A small network was shown many inputs. Here are its activations along a few directions, one row for each input.
In each table, some parts of the input vary, and every possible input appears once, in random order.
A made-up example of a description, with smaller parts first: ring(8) and (point or (values(2) and line(4)) or line(11)).
Shared parts are said once, and a part with two or three values counts as separate values.
In the rows, 128 means zero.

Other details of the inputs vary at random and push rows far along two fixed directions, the same in every table; ignore that.

A family of inputs:
row 1: [170 145 153 122 126 139 117 120  84 109  59 121]
row 2: [152  68 103  91 135 107 207  46 208 158 185  77]
row 3: [ 63 129  93 150 126 149 117 164 117 138 188 173]
row 4: [ 35 123 100 161 129 156  81 211 111 127 177 195]
row 5: [164 142 149 127 131 128 109 125  89 106  69 130]
row 6: [  5 126  76 144 126 163  81 197 136 146 246 209]
row 7: [169 131 151 139 130 130 127 129  88 109  52 120]
row 8: [164 151 158 109 127  90 146 102 163 138 116  63]
row 9: [127 163 139 154 120 137  89 165  77 106  92 180]
row 10: [ 90 127 121  97 118 109 152 113 221 170 220  88]
row 11: [153  68 116  65 138 114 176  43 219 151 182  78]
row 12: [152  81 123  83 133 131 174  63 188 146 147  79]
row 13: [176 151 140 137 137 119 126 113  71 105  72 122]
row 14: [164 147 149 140 115 139 130 125  93 114  65 137]
row 15: [174 145 145 130 139 125 117 117  76 105  66 119]
row 16: [106 191 156 165 118 125  95 195  86 123  94 123]
row 17: [210  94 138  96 142 102 177  47 154 126  93  64]
row 18: [169 102 129 102 133 128 169  70 148 136 118  84]
row 19: [ 64 108  99 140 115 140 126 158 168 146 199 182]
row 20: [ 97  82 101  83 130 139 149  91 203 155 211 117]
row 21: [ 42  83  77 125 131 140 135 146 187 159 245 160]
row 22: [ 51 120  83 129 127 146 121 149 148 149 228 173]
row 23: [173  91 133 100 140 113 155  77 161 126 114  87]
row 24: [176 142 137 148 137 113 131 120  74 104  68 120]
row 25: [109 184 156 172 122 114  97 199  89 120  89 123]
row 26: [167 107 135 114 133 116 141  96 142 122 103 108]
row 27: [115 150 137 153 122 154  93 171  71 111  84 161]
row 28: [ 57 195 138 190 123 119  56 246  79 117 130 172]
row 29: [177 154 155 130 116 135 125 116  89 110  60 135]
row 30: [171 141 148 145 122 119 122 128  98 106  68 142]
Description of these inputs: ring(5) and (point or line(5)).
The inputs of row 28 and row 25 match in every part but the ring(5) part. If row 24 is changed in the same way as row 28 into row 25, which row does it become?
> row 2
Start at row 22 and move only the line(5) part, one step at a time. The first step leads to row 6. Which rows follow, in order?
> row 20, row 1, row 29
Change only the ring(5) part in row 4. List by row number the other rows that result.
> row 11, row 12, row 20, row 23
Change only the line(5) part in row 27. List by row number the other rows that result.
> row 3, row 12, row 14, row 18

A family of inputs:
row 31: [ 63 170 131 160 123 119  85 202 122 134 159 148]
row 32: [ 96 160 123 177 126 141  83 196  62 106 110 188]
row 33: [ 71 130 115 144 124 154  86 181 110 124 150 179]
row 34: [ 94 162 130 168 119 149  81 194  70 110 105 194]
row 35: [133  99 117 126 133 126 147 111 147 132 137 119]
row 36: [ 53 113  92 128 132 146 104 158 151 143 214 170]
row 37: [162 127 141 121 137 135 129 112  99 115  81 106]
row 38: [207 123 150 100 133 122 165  60 121 122  70  74]
row 39: [ 93  88 100  91 120 136 153  93 210 160 219 133]
row 40: [ 80 109 115 105 125 108 153 123 225 168 220  90]
row 41: [118 174 135 174 131 142  80 191  28  96  73 173]
row 42: [125  99 117  95 123 129 149  90 184 144 174 120]
row 43: [186 146 158 139 130 123 119 125  77 100  36 124]
row 44: [ 91  73  99  99 127 131 156 102 214 157 213 131]
row 45: [175 184 174 145 121 107 124 143  90 117  49  86]
row 46: [147 126 127 128 137 123 132 117 108 121 110 120]
row 47: [ 96  78  91 108 130 120 158  98 207 156 220 130]
row 48: [212 119 156 105 128 112 165  66 134 118  63  85]
row 49: [166 135 136 129 132 126 142 107  96 119  87 114]
row 50: [191  96 140  80 130 115 170  48 175 135 112  75]
row 51: [200 153 172 111 125  89 163  85 146 130  73  45]
row 52: [ 74 147 111 150 129 151  87 180  94 121 154 179]
row 53: [ 70 129 105 152 134 146  98 180  98 125 158 171]
row 54: [169 133 138 136 126 123 143 110 105 118  84 120]
What do these inputs look like to the network?
> line(4) and (point or ring(5))
Change only the ring(5) part in row 34. List by row number the other rows that result.
> row 38, row 39, row 49, row 54
List by row number the other rows that have the line(4) part in common with row 47.
> row 31, row 36, row 43, row 46, row 50
Change only the ring(5) part in row 33. List by row number the other rows that result.
> row 35, row 37, row 44, row 53
Change only the line(4) part in row 31. List by row number the other rows that result.
> row 40, row 45, row 51
